Each row below holds a small network's activations on one input, seen along a few directions.
In each table, some parts of the input vary, and every possible input appears once, in random order.
A made-up example of a description, with smaller parts first: one of 2 separate values, together with either a single point or one of 11 places along a line or (one of 6 places along a line, together with one of 8 places around a ring).
Shared parts are said once, and a part with two or three values counts as separate values.
In the rows, 128 means zero.

Other details of the inputs shift rows strongly along three fixed directions, in all tables alike. That doesn't count.

Table:
row 1: [129  99 159 114 133 148 144 143 123 136  93 127  87 146]
row 2: [114 124  94 161 112 178  94 115 144 126  97  80 132 140]
row 3: [143 137  61 189  86 103 120 123 128 144 188 164 196 108]
row 4: [112 125  78 171 107 128 123 112 153 104  93  98 120 184]
row 5: [139 116  84 180  95 110 104 117 110 119 118 123 150 162]
row 6: [140 116 161 100 130  98 164 144 130 134 142 170 113 118]
row 7: [120 123  97 163 113 165  92 123 147 122  95  81 124 141]
row 8: [117 134  82 166 104  93 134 112 160  96 108 123 129 177]
row 9: [146 155 125 129 119  92 146 140 132 151 217 186 187  78]
row 10: [129 134 122 128 129  99 159 139 143 131 170 172 152  82]
row 11: [125 134  85 173  96 110  81 107 128 112 118 105 152 162]
row 12: [140 123 143 107 137 133 150 132 119 155 158 151 142  89]
row 13: [116 119 107 172 129 201 100 143 127 148 123  92 138 101]
row 14: [118 119 136  91 117  39 201 115 167  79  95 168  84 179]
row 15: [111 117 168  81 147 154 153 127 143 114  84 107  80 144]
row 16: [126 117 186  71 153 131 123 129 125 111  84 106  71 154]
row 17: [116 107 101 156 106 156 105 119 151 109  55  83  94 171]
row 18: [116 131 129  99 130  86 177 106 152 105 120 144 117 148]
row 19: [125 147 176  69 160 134 118 126 117 130 156 122 136  99]
row 20: [128 149 163  71 144 113 126 119 118 132 178 143 157  91]
row 21: [139 142  99 169 125 154  77 131  95 154 151 103 168 113]
row 22: [137 102 171  90 134  97 156 127 117 112  90 151  86 164]
row 23: [125 152  99 156 115 116  87 110 122 123 161 111 177 128]
row 24: [120 122 107 171 130 196  91 153 128 149 118  91 129  96]
row 25: [125 147 126 144 126 168  57 124 115 146 146  83 166 105]
row 26: [134 199  29 189 113 125  91  95 146 128 194 141 181  94]
row 27: [144 159 122 148 160 240  37 127  82 166 122  76 108  88]
row 28: [133 123 133 118 124  79 178 134 134 122 147 173 127 139]
row 29: [141 145 114 158 116 143  81 140 101 144 153 116 165 112]
row 30: [114 130 152  87 141 137 150 120 143 114 128 127 115 119]
row 31: [143 136 128 133 111  59 145 121 120 112 155 174 151 145]
row 32: [121 153 155  90 141 129 140 125 146 128 163 138 149  83]
row 33: [132 159 132  89 122  63 138 104 128 118 205 181 189  95]
row 34: [138 114  82 186  92  75 131 118 119  99 110 136 135 194]
row 35: [129 124 158  87 131  82 140 119 130  99 117 139 105 149]
row 36: [130  89 130 166 127 215  81 158 117 151  58  64  78 151]
row 37: [116 111 103 162 109 156 105 121 149 106  56  74  93 178]
row 38: [130  90 102 171 103 142 134 131 125 127  81 114  99 179]
row 39: [142 130 141 126 127  72 144 131 120 115 143 163 136 148]
row 40: [146 142 177  88 155 143 119 143  99 148 169 139 147  84]
row 41: [141 145 153 111 132 126 141 142 122 157 196 169 166  69]
row 42: [127 137 105 159 120 171  49 130 115 133 119  64 140 127]
row 43: [126 172 142  90 139 121 134 131 147 138 201 154 183  59]
row 44: [119 145 166  74 164 153 139 125 141 138 145 116 132  93]
row 45: [124 150  99 158 120 157  62 121 112 139 154  83 169 115]
row 46: [131 112 136 109 123  54 203 122 134 114 126 187 109 161]
row 47: [125 121  44 209  83 102 121 125 146 115 127 142 158 142]
row 48: [136  94 140 157 124 179  78 142 103 129  54  73  82 171]
row 49: [111 102 176 102 154 178 152 150 132 131  79 111  71 124]
row 50: [128 158 115 121 131  68 177 135 150 126 211 200 179  80]
row 51: [133  97  94 170  97  73 145 115 120  93  79 135 106 215]
row 52: [145 119 153  92 129 119 145 140 124 144 159 168 134  88]
row 53: [116 134 174  89 170 201 135 154 122 165 138 108 121  59]
row 54: [133 190  54 167 120 108  82  92 124 116 172 137 156 128]
row 55: [122 135  81 160 112  74 118 101 133 101 114 114 138 196]
row 56: [116 129  69 199 103 131 119 137 142 123 123 122 144 143]
row 57: [134 102 193  91 152 165 121 144  99 137  79 106  79 140]
row 58: [139 129 126 156 127 172  79 142  95 143 130  91 143 121]
row 59: [133 116 155 108 146 136 152 141 118 148 122 135 108 126]
row 60: [120 143 110 150 119 182  80 122 140 142 141  88 164  90]
row 61: [110  92 119 171 127 226  92 147 131 143  48  63  84 142]
row 62: [147 107 158 102 129  89 145 131 115 114 114 153 104 149]
row 63: [135 104 166  89 143  96 166 122 110 117  90 144  89 168]
row 64: [126  95 182  96 144 193 120 148 116 152  67 103  71 130]
row 65: [121 142 167  86 147 178 114 130 135 145 146 107 139  74]
row 66: [141 120 165  95 154 116 139 134 103 133 125 137 114 137]
row 67: [124 151  30 205 111 115 127 110 145 112 119 143 116 155]
row 68: [132 135 163  79 136  82 137 117 129 112 145 150 130 121]
row 69: [126  99 171 101 150 177 146 148 114 149  79 104  72 139]
row 70: [123 145  73 178 113 160 101 134 131 151 184 131 194  70]
row 71: [124 158 133 113 147 121 153 145 136 147 213 171 184  51]
row 72: [125 150 126 148 127 172  50 123 113 146 149  78 167 105]
row 73: [123 150  69 187 119 155 110 130 133 156 182 123 193  79]
row 74: [125 137 161  93 134  93 133 122 128 113 124 131 118 146]
row 75: [132 116 120 126 105  42 197 122 140 106 147 199 128 159]
row 76: [121 121  71 168  96  53 135  91 140  90 101 126 134 212]
row 77: [150 118 142 108 118  65 149 124 120 113 134 170 128 136]
row 78: [143 143 141 108 137 132 143 137 116 169 205 165 175  61]
row 79: [134 111 189  92 151 194 126 159 112 159 114 114  93 105]
row 80: [127 156 159  82 147 119 119 122 116 141 167 125 153  97]
row 81: [119 143  92 163 122 172  95 114 140 142 137  85 158 117]
row 82: [113 108 144 105 149 104 196 133 146 110  91 150  81 156]
row 83: [119 156 153  82 151 148 139 126 141 144 164 122 151  75]
row 84: [131 124 129 101 110  55 145 106 137  93 126 156 123 159]
row 85: [135 104 169  89 144  98 167 124 110 114  89 144  83 170]
row 86: [124 128 160 108 150 163 133 150 131 148 140 132 125  72]
row 87: [142 152  28 210  92  92 121 107 132 116 142 163 132 165]
row 88: [139 102 186  92 151 193 120 157 112 155 109 112  87  95]
row 89: [121 137 149 106 154 151 156 140 132 150 161 144 143  73]
row 90: [124 124  61 164  83  15 157  83 143  78 107 151 140 217]
row 91: [120 119 191  73 154 133 125 128 122 116  87 106  78 157]
row 92: [117 113  87 177 121 176 114 129 133 140  97  94 124 131]
row 93: [138 108 165 105 140 125 127 146 108 123  88 120  86 150]
row 94: [146 122  84 183  95 118 114 139 127 142 149 142 158 118]
row 95: [120 138 144 104 144 126 163 136 134 136 176 163 150  77]
row 96: [152 139 169  97 147 119 116 146 105 143 169 150 146  85]
row 97: [115 129 180  90 165 201 135 160 123 159 137 113 117  61]
row 98: [121 127 109 162 131 172 109 153 139 140 121 104 127 103]
row 99: [132 116 154 109 136 140 150 144 117 143 124 139 106 122]
row 100: [125 131 135  93 124  46 189 118 168  89 131 173 114 154]
row 101: [111 108 100 157 111 166 116 113 145 109  60  75  95 183]
row 102: [115 128  57 181  96 108 123  97 154 108 107 111 145 171]
row 103: [135  96 158  97 135  92 164 117 113 111  76 142  81 179]
row 104: [111  97 156 106 138 121 182 136 145 109  80 143  70 156]
row 105: [116 119 166  73 147  92 157 108 127 106  94 129  89 170]
Description of these inputs: one of 5 places around a ring, together with either a single point or (one of 4 places along a line, together with one of 5 places along a line).
- Changing only the place on the ring of 5 turns row 70 into row 5. The same change can be made to row 95. Which row results? => row 34
- Changing only the place on the ring of 5 turns row 9 into row 39. The same change can be made to row 69. Which row results? => row 21
- Change only the place on the line of 5 in row 12. List by row number the other rows that result. => row 46, row 59, row 69, row 78

Table:
row 106: [129 139 129 124 129 122 146 129 136 117 133 146 121 123]
row 107: [123 129 133 120 120 126 140 131 144 122 131 138 123 122]
row 108: [126 135 127 123 125 114 148 130 138 115 137 151 120 127]
row 109: [126 130 127 130 138 120 143 138 128 130 137 139 124 122]
row 110: [137 128 135 116 125 111 117 132 127 120 127 135 130 117]
row 111: [116 146 114 101 124  32 176  87 155  79 130 167 120 171]
row 112: [122 129 125 120 117 100 156 127 142 110 136 156 120 133]
row 113: [132 126 142 117 127 118 127 122 113 129 140 127 139 137]
row 114: [131 123 131 118 122 108 159 123 142 129 132 143 130 133]
row 115: [131 125 143 115 127 114 127 125 119 121 137 124 144 134]
row 116: [119  87 123 134 121 132 156 126 136 111  46 109  58 201]
row 117: [128 123 132 123 135 118 150 130 126 124 133 153 128 123]
row 118: [135 134 139 117 130 115 120 125 130 123 137 131 132 133]
row 119: [136 134 128 127 139 151 134 132 124 142 131 126 127 115]
row 120: [128 126 145 114 125 110 123 132 123 119 131 121 148 131]
row 121: [132 129 130 123 137 148 133 133 126 141 133 129 124 119]
row 122: [133 109  43 226  81 132  72 115 127 109  76  83 126 192]
row 123: [123 132 142 122 125 154 121 132 140 133 136 119 133 103]
row 124: [123 117 126 128 128 124 142 130 127 127 130 143 130 122]
row 125: [122 130 135 130 143 174 106 147 119 153 142 106 134  89]
row 126: [141 127 132 119 127 115 122 122 117 128 135 141 122 124]
row 127: [124 130 149 126 145 187 101 146 124 160 139  93 140  80]
row 128: [113 147 131  98 148 146 108 106 128 128 130 101 133 118]
row 129: [137 136 138 119 131 117 120 123 124 130 140 134 127 136]
row 130: [121 100 154 130 140 183  98 133 111 131  35  72  48 191]
row 131: [130 129 132 131 141 151 129 133 119 136 129 131 133 108]
row 132: [122 126 132 128 133 142 129 141 132 141 133 120 130 111]
row 133: [129 131 141 120 128 115 129 124 106 132 137 133 136 137]
row 134: [133 137 142 116 129 111 117 132 134 122 132 129 135 130]
row 135: [131 125 127 121 125 127 146 129 137 138 135 135 131 124]
row 136: [125 118 135 122 125 114 150 126 137 126 129 144 136 123]
row 137: [138 131 130 122 128 116 122 126 111 133 132 145 119 122]
row 138: [128 140 139 135 154 193  99 148 112 159 138  97 134  81]
row 139: [130 145  23 236  76 115  87 119 137 134 173 128 216 121]
- What do these inputs look like to the network? => either one of 2 separate values or (one of 3 separate values, together with one of 4 places along a line) or (one of 4 separate values, together with one of 5 places along a line)
- Change only the place on the line of 4 in row 120. List by row number the other rows that result. => row 113, row 115, row 133
- Change only the choice among 4 separate values in row 108. List by row number the other rows that result. => row 109, row 117, row 121
- Change only the place on the line of 4 in row 118. List by row number the other rows that result. => row 129, row 130, row 134

Table:
row 140: [138 115 148  96 132  87 172 124 128 112 110 170  86 150]
row 141: [130 129 163  78 136 122 145 124 134 130 148 148 134  95]
row 142: [132 119 103 158 107 102 127 120 119 123 124 128 144 166]
row 143: [123 143  65 184 109 100 140 123 143 116 141 148 146 140]
row 144: [126 112 172  80 138 126 166 137 144 124 116 147  97 116]
row 145: [132 141 154  96 136 120 135 133 124 145 189 147 182  71]
row 146: [128 129  92 164 126 140 116 122 123 128 103 113 109 156]
row 147: [119 138  67 176  99  76 156 117 159 106 145 151 157 151]
row 148: [132  99 152 112 137 106 163 135 119 118  82 142  74 173]
row 149: [128 148  79 161 112 100 125 105 128 125 157 136 164 141]
row 150: [114 128 105 165 131 218  65 127 125 150 103  53 136 118]
row 151: [121 133 135 106 133  83 136 111 134  94  99 126  97 176]
row 152: [140 165 150  87 134  91 114 121 126 129 198 162 170  77]
row 153: [132 124 108 160 118 188  71 122 112 147 112  82 135 129]
row 154: [133 140 152 126 148 187 104 160 110 169 174 121 160  49]
row 155: [122  95 163 110 145 187 131 146 126 129  57 103  52 141]
row 156: [131 134 115 154 115 113  90 124 119 115 120 104 145 154]
row 157: [123 112 180  91 147 156 146 153 131 143 125 122 117 100]
- What do these inputs look like to the network? => one of 3 separate values, together with either a single point or one of 5 places around a ring
- Changing only the choice among 3 separate values turns row 152 into row 156. The same change can be made to row 140. Which row results? => row 148
- List by row number the other rows that have the choice among 3 separate values in common with row 147. => row 143, row 146, row 149, row 150, row 151
- Change only the choice among 3 separate values in row 150. List by row number the other rows that result. => row 141, row 145
